These are the activations of a small network on made-up records, seen along a few directions, one row for each record.
Each row is followed by the record's values for the fields W, P, G, T, N.
A field that a record lacks is written none.
Other fields move the rows too, some of them a lot.
In the rows, zero is written as 500.
Strong random noise was added to every row along 13 fixed directions; ignore it. To show where, here is one row again and again, with new noise each time:
535 543 381 533 337 473 642 458 559 621 459 453 477 612 641 432 569 498 640 617 333 549 422 459 392 574 787 473 294 502 461 608 491 359
392 511 526 589 630 427 647 630 549 439 476 574 720 415 487 737 502 526 601 509 354 515 502 335 454 415 553 547 638 720 456 530 473 465
672 666 398 532 619 737 414 513 303 356 786 260 695 186 485 387 400 591 238 361 264 577 457 357 538 463 538 359 563 427 670 326 819 481
404 376 690 368 434 472 539 531 742 391 537 542 462 515 521 541 361 358 452 345 624 503 501 538 521 549 522 443 430 618 474 581 578 559
529 495 373 547 521 488 421 562 487 487 662 438 698 447 454 479 436 558 488 414 496 650 499 500 521 526 621 495 504 466 534 530 605 575
506 496 421 446 288 487 664 358 599 544 483 393 456 686 654 485 500 408 471 569 553 573 343 540 533 520 651 382 481 471 560 521 706 291
399 474 468 596 408 461 683 391 612 568 310 552 504 578 562 599 494 415 545 539 456 501 442 398 395 411 694 468 432 653 446 497 500 413
297 386 594 531 603 491 515 504 640 427 336 573 448 646 509 651 508 349 408 409 781 450 558 604 652 493 271 464 712 472 635 481 486 473
598 572 215 673 387 340 815 298 498 612 510 416 848 554 424 824 581 486 544 521 564 573 437 361 344 380 647 536 547 655 483 434 452 461
631 427 717 509 506 631 433 387 495 636 474 524 408 477 560 450 341 449 593 304 556 551 514 536 473 539 457 517 343 546 365 563 688 451
293 574 293 556 556 559 303 620 486 357 472 424 453 633 697 524 543 471 432 492 395 608 648 599 594 602 675 322 432 370 739 469 576 501
565 577 413 498 560 573 549 471 458 493 562 421 568 592 561 686 543 517 461 553 553 628 542 544 593 569 449 374 519 479 599 460 506 381
396 434 541 427 343 508 512 502 642 386 403 535 245 568 500 392 549 383 401 497 530 390 351 492 547 482 531 454 558 401 565 586 550 459
483 481 425 620 539 450 450 505 455 639 386 509 504 694 604 588 617 493 692 477 635 543 602 648 533 565 422 551 513 377 541 605 449 420
366 460 678 253 512 497 621 678 735 236 584 531 417 541 528 650 515 414 372 560 572 474 468 530 663 578 378 345 614 569 598 577 439 433

518 570 526 293 412 441 727 543 592 357 698 357 572 640 704 711 500 408 515 528 504 552 441 528 582 596 535 384 590 586 595 552 751 290 -> W=w4 P=p1 G=none T=none N=n6
392 464 550 549 420 444 544 497 575 511 436 470 446 567 674 323 468 391 594 389 399 379 447 457 436 490 638 581 535 478 517 572 771 443 -> W=w2 P=p2 G=g1 T=t1 N=n6
596 570 458 563 516 489 460 474 452 457 598 340 595 380 442 456 541 428 384 277 512 331 665 534 394 595 352 574 433 392 640 430 401 644 -> W=w2 P=p2 G=g1 T=t2 N=n2
568 345 718 314 551 654 506 628 654 493 569 710 324 361 173 230 443 611 351 687 630 547 331 429 636 500 447 454 489 459 343 642 201 572 -> W=w4 P=p2 G=g2 T=none N=n6
594 556 460 599 703 630 284 544 325 396 632 531 616 240 302 542 411 600 393 360 360 577 525 366 519 457 435 549 601 515 496 398 551 665 -> W=w2 P=p2 G=g1 T=t2 N=n3
363 415 550 605 477 505 485 393 650 487 372 503 526 456 510 444 397 287 422 188 611 387 605 512 379 508 573 541 350 532 537 461 512 654 -> W=w4 P=p2 G=g2 T=none N=n2
416 404 611 424 511 397 622 665 667 480 485 725 420 642 375 590 531 552 666 748 446 556 278 371 605 537 523 620 734 606 339 713 411 408 -> W=w2 P=p2 G=g1 T=t2 N=n6
675 552 558 338 539 503 439 660 378 364 889 420 546 503 456 585 458 653 552 541 563 646 440 459 699 468 429 463 724 460 474 598 850 459 -> W=w3 P=p1 G=g1 T=t2 N=n6
917 658 395 505 329 514 708 272 301 721 590 374 426 561 459 521 700 576 635 631 535 414 366 423 374 484 392 579 479 391 416 535 469 324 -> W=w2 P=p1 G=none T=none N=n6
621 642 415 299 471 609 354 550 414 289 749 450 346 575 473 731 536 575 387 624 479 673 515 499 647 590 476 285 475 470 562 498 519 510 -> W=w4 P=p2 G=g1 T=t2 N=n6
593 513 538 438 444 439 619 497 462 497 574 423 542 477 475 511 606 520 507 496 667 387 453 499 509 357 304 516 684 436 525 523 529 443 -> W=w3 P=p2 G=g1 T=t1 N=n6
519 557 323 682 643 619 618 496 450 583 557 391 659 448 422 246 524 593 320 624 478 525 489 374 570 465 614 431 564 352 648 354 512 460 -> W=w3 P=p1 G=g1 T=t2 N=n6
113 388 516 538 527 360 594 622 799 322 415 592 584 584 541 580 367 337 389 425 519 459 586 466 462 512 712 484 492 634 593 481 470 717 -> W=w2 P=p1 G=g1 T=t1 N=n1
362 539 534 527 631 532 393 672 542 360 501 488 509 345 567 421 532 454 432 355 360 381 754 539 427 585 522 435 322 477 628 469 332 669 -> W=w2 P=p1 G=g1 T=t2 N=n6
714 528 401 669 651 637 664 302 431 726 480 541 579 665 366 632 521 547 539 622 598 647 435 397 575 616 450 574 563 494 453 452 421 369 -> W=w3 P=p2 G=g2 T=none N=n6
588 525 588 417 523 597 651 609 625 474 572 497 272 529 446 230 648 446 468 581 379 274 403 400 530 754 442 588 489 301 575 648 315 439 -> W=w4 P=p1 G=none T=none N=n6
506 398 606 684 559 508 472 378 546 575 411 571 609 309 405 396 307 395 524 183 400 415 457 372 349 512 553 720 480 624 380 470 655 646 -> W=w2 P=p2 G=g2 T=none N=n4
240 510 502 518 562 581 630 667 654 428 270 596 292 628 615 384 644 472 484 757 294 410 414 421 594 548 641 424 576 432 615 564 334 310 -> W=w3 P=p2 G=g1 T=t1 N=n6
672 468 548 237 402 471 461 628 517 491 781 409 451 550 534 290 549 635 540 647 528 577 354 655 692 704 390 508 570 312 502 671 604 389 -> W=w3 P=p2 G=g1 T=t1 N=n4
435 503 506 498 691 481 265 771 364 484 557 532 677 250 475 440 516 702 562 503 412 568 703 572 478 424 461 472 436 511 466 515 307 654 -> W=w4 P=p2 G=g2 T=none N=n4
576 490 603 414 428 572 189 581 431 346 578 541 268 371 445 486 481 474 549 219 523 452 576 533 444 455 512 507 343 421 429 667 569 711 -> W=w3 P=p2 G=g2 T=none N=n6
541 518 503 641 720 619 501 485 436 680 425 613 592 484 504 539 440 618 605 654 352 682 571 451 518 592 556 496 395 604 395 440 357 421 -> W=w2 P=p2 G=g1 T=t2 N=n3
594 553 466 449 438 313 620 702 462 458 614 478 634 295 389 501 766 616 624 530 512 301 595 461 322 356 416 566 465 470 462 651 123 621 -> W=w3 P=p1 G=g1 T=t2 N=n6
400 568 549 349 584 584 543 667 565 406 558 474 524 521 605 619 475 576 446 712 484 649 636 532 581 468 588 194 390 602 538 488 356 426 -> W=w2 P=p2 G=g1 T=t2 N=n6
808 632 354 624 479 529 321 474 104 692 496 413 425 400 482 356 738 690 679 544 399 443 475 557 445 431 286 624 571 193 487 564 463 388 -> W=w2 P=p2 G=g1 T=t2 N=n3
265 484 498 598 712 537 508 694 544 520 323 580 464 543 576 298 633 552 489 743 345 419 546 501 598 561 467 502 609 391 622 489 280 376 -> W=w2 P=p2 G=g1 T=t2 N=n2
441 505 484 377 482 465 607 517 680 225 735 364 628 512 486 639 411 316 248 305 630 430 566 491 532 608 460 417 530 536 700 386 620 671 -> W=w3 P=p1 G=none T=none N=n1
468 652 535 244 160 455 364 431 422  61 512 426  70 549 678 868 616 291 420 326 419 343 503 549 454 381 471 317 490 538 592 510 794 497 -> W=w2 P=p1 G=g1 T=t2 N=n2
696 454 619 311 282 541 292 346 521 472 702 523 151 657 458 471 310 438 534 390 588 592 402 524 562 713 541 551 330 519 340 594 806 624 -> W=w4 P=p1 G=g2 T=none N=n5
454 464 404 516 364 540 407 508 560 431 465 436 253 589 452 170 578 388 349 433 534 357 376 537 562 572 551 524 593 156 692 583 580 526 -> W=w2 P=p2 G=g1 T=t2 N=n6
473 569 378 417 488 487 514 595 490 506 465 513 433 543 533 509 652 629 492 799 400 557 585 537 497 561 590 355 302 506 506 481 157 490 -> W=w3 P=p1 G=g2 T=none N=n4
442 370 604 383 385 416 673 498 764 510 446 573 427 584 419 409 526 379 480 528 654 425 395 562 507 612 472 553 482 490 471 617 296 508 -> W=w2 P=p2 G=g2 T=none N=n2
319 424 508 430 386 277 442 623 689 258 512 614 354 750 479 676 581 348 617 344 629 353 514 528 551 594 485 657 639 436 560 720 545 660 -> W=w3 P=p2 G=g1 T=t1 N=n1
447 541 334 493 477 434 621 544 567 465 595 481 627 656 565 657 492 478 540 625 373 629 452 454 520 656 697 500 494 574 538 506 536 472 -> W=w4 P=p1 G=none T=none N=n1
409 490 682 335 480 504 397 663 575 334 503 416 325 348 633 287 597 429 426 375 422 222 579 608 483 564 338 466 431 379 623 558 453 550 -> W=w3 P=p2 G=g2 T=none N=n4
433 386 587 429 505 470 514 578 677 431 538 628 442 485 353 386 435 486 435 564 392 506 297 417 584 631 527 607 632 533 448 564 494 533 -> W=w2 P=p2 G=g1 T=t2 N=n4
210 464 476 614 484 341 344 599 402 381 238 562 436 488 590 614 634 454 607 376 529 312 536 549 468 184 395 542 758 437 581 566 595 490 -> W=w4 P=p2 G=g1 T=t2 N=n1
639 610 430 369 282 472 859 356 656 525 587 314 610 558 605 611 609 395 454 560 567 480 481 551 386 613 584 357 262 538 545 521 302 349 -> W=w2 P=p2 G=g1 T=t2 N=n2
268 349 383 778 499 304 430 448 474 665 170 723 522 711 451 651 472 487 782 486 576 582 431 482 431 311 683 719 669 566 356 601 572 536 -> W=w2 P=p1 G=g2 T=none N=n1
277 464 459 452 476 328 345 741 480 412 398 549 455 650 630 512 687 521 662 576 621 463 487 719 648 424 378 526 767 306 618 683 502 412 -> W=w2 P=p2 G=g2 T=none N=n1
576 510 844 185 486 639 756 601 713 195 740 450 450 194 435 429 374 426 234 447 381 343 382 305 515 515 447 339 465 698 489 494 556 490 -> W=w3 P=p1 G=g2 T=none N=n6
475 542 535 555 713 593 468 671 348 516 501 523 592 452 553 504 527 684 620 611 379 574 452 459 622 393 439 494 719 441 509 552 591 308 -> W=w3 P=p2 G=g1 T=t1 N=n1

Which values does each new row have?
641 480 602 603 766 654 658 512 514 685 614 569 786 354 371 421 328 633 510 573 383 646 486 331 490 594 534 564 439 647 352 444 399 501 -> W=w2 P=p2 G=g1 T=t1 N=n1
766 627 519 244 231 510 585 376 459 278 741 421 484 268 364 793 473 486 380 404 451 527 409 381 335 362 570 359 325 719 362 488 513 599 -> W=w2 P=p2 G=g2 T=none N=n2
391 489 418 596 505 475 305 426 239 567 335 522 521 597 619 650 454 602 543 567 639 703 490 630 617 174 461 431 759 503 478 403 837 342 -> W=w2 P=p1 G=g1 T=t1 N=n2
422 580 129 628 519 309 652 463 476 438 563 401 827 658 432 779 614 506 413 627 582 601 475 488 563 502 556 518 757 518 659 377 462 495 -> W=w2 P=p1 G=g2 T=none N=n2
654 588 669 385 504 555 437 578 347 484 641 410 510 319 632 474 490 574 622 419 396 516 595 599 464 499 406 439 374 514 424 571 618 421 -> W=w2 P=p1 G=g1 T=t2 N=n2
362 429 795 447 615 548 421 563 494 571 362 494 520 474 852 522 367 446 645 380 566 514 773 712 477 430 389 366 290 655 451 484 630 421 -> W=w3 P=p2 G=g2 T=none N=n1
624 574 553 367 282 601 508 258 420 573 506 261 374 517 798 425 437 394 418 368 701 474 661 680 375 355 527 196 155 480 541 382 744 405 -> W=w2 P=p1 G=none T=none N=n6
296 493 537 408 587 448 539 604 787 357 526 551 603 615 650 801 396 346 538 417 486 627 765 596 479 774 669 378 185 740 530 520 270 634 -> W=w2 P=p2 G=g2 T=none N=n3
411 338 649 476 456 415 560 614 702 649 421 591 417 592 557 136 523 458 683 545 487 427 415 601 508 685 533 664 454 386 433 723 418 432 -> W=w2 P=p2 G=g1 T=t2 N=n2
590 559 524 481 508 488 564 602 380 639 579 345 519 576 755 240 647 590 703 626 423 447 446 591 563 540 410 529 637 269 580 626 706 196 -> W=w2 P=p2 G=g1 T=t2 N=n6
517 569 483 552 524 470 635 407 587 541 456 520 515 714 695 787 491 375 698 455 367 547 634 494 424 773 605 549 296 676 466 527 458 441 -> W=w2 P=p2 G=g1 T=t1 N=n3
776 594 409 416 291 524 208 465 193 470 663 326 393 335 474 364 602 587 514 328 559 462 485 638 431 359 413 497 445 233 499 580 649 561 -> W=w2 P=p2 G=g2 T=none N=n2
478 470 323 668 337 234 533 389 432 667 392 342 644 545 604 364 662 433 609 334 644 289 575 627 336 402 440 669 545 339 599 472 565 548 -> W=w3 P=p1 G=g1 T=t2 N=n4
523 511 344 557 390 590 540 285 511 563 423 474 464 613 444 454 465 458 350 526 597 576 330 490 548 454 626 423 519 395 553 431 574 424 -> W=w2 P=p2 G=g1 T=t1 N=n1
447 491 439 586 534 505 479 488 542 476 520 497 551 508 516 494 441 451 515 405 312 501 427 444 484 611 621 610 518 520 524 519 601 534 -> W=w2 P=p2 G=g1 T=t1 N=n1
451 394 497 413 483 379 570 559 618 619 498 590 670 598 500 639 467 588 636 664 687 743 498 639 561 511 560 449 442 623 367 594 332 457 -> W=w3 P=p2 G=g2 T=none N=n4
630 628 534 423 483 531 564 546 451 492 527 468 483 421 587 643 609 539 628 522 366 468 587 517 408 554 468 455 325 546 445 570 274 443 -> W=w2 P=p2 G=g1 T=t1 N=n3
190 359 663 412 408 344 596 545 676 422 383 455 650 500 778 496 335 360 508 409 581 517 398 621 560 306 526 402 730 646 544 496 915 307 -> W=w2 P=p2 G=g1 T=t2 N=n3
388 416 530 595 447 429 379 365 396 571 220 550 392 587 593 569 503 412 568 379 754 458 539 652 504 264 344 506 639 463 493 460 659 457 -> W=w2 P=p1 G=g2 T=none N=n3
253 222 422 589 367 264 568 462 803 655 400 619 606 640 358 187 354 465 462 589 620 559 314 496 542 537 771 650 561 534 415 497 555 635 -> W=w3 P=p1 G=g1 T=t2 N=n4
358 413 676 785 850 597 555 493 387 749 170 566 595 397 583 317 488 505 568 475 457 319 554 505 505 380 208 650 730 480 528 372 505 323 -> W=w2 P=p1 G=none T=none N=n1
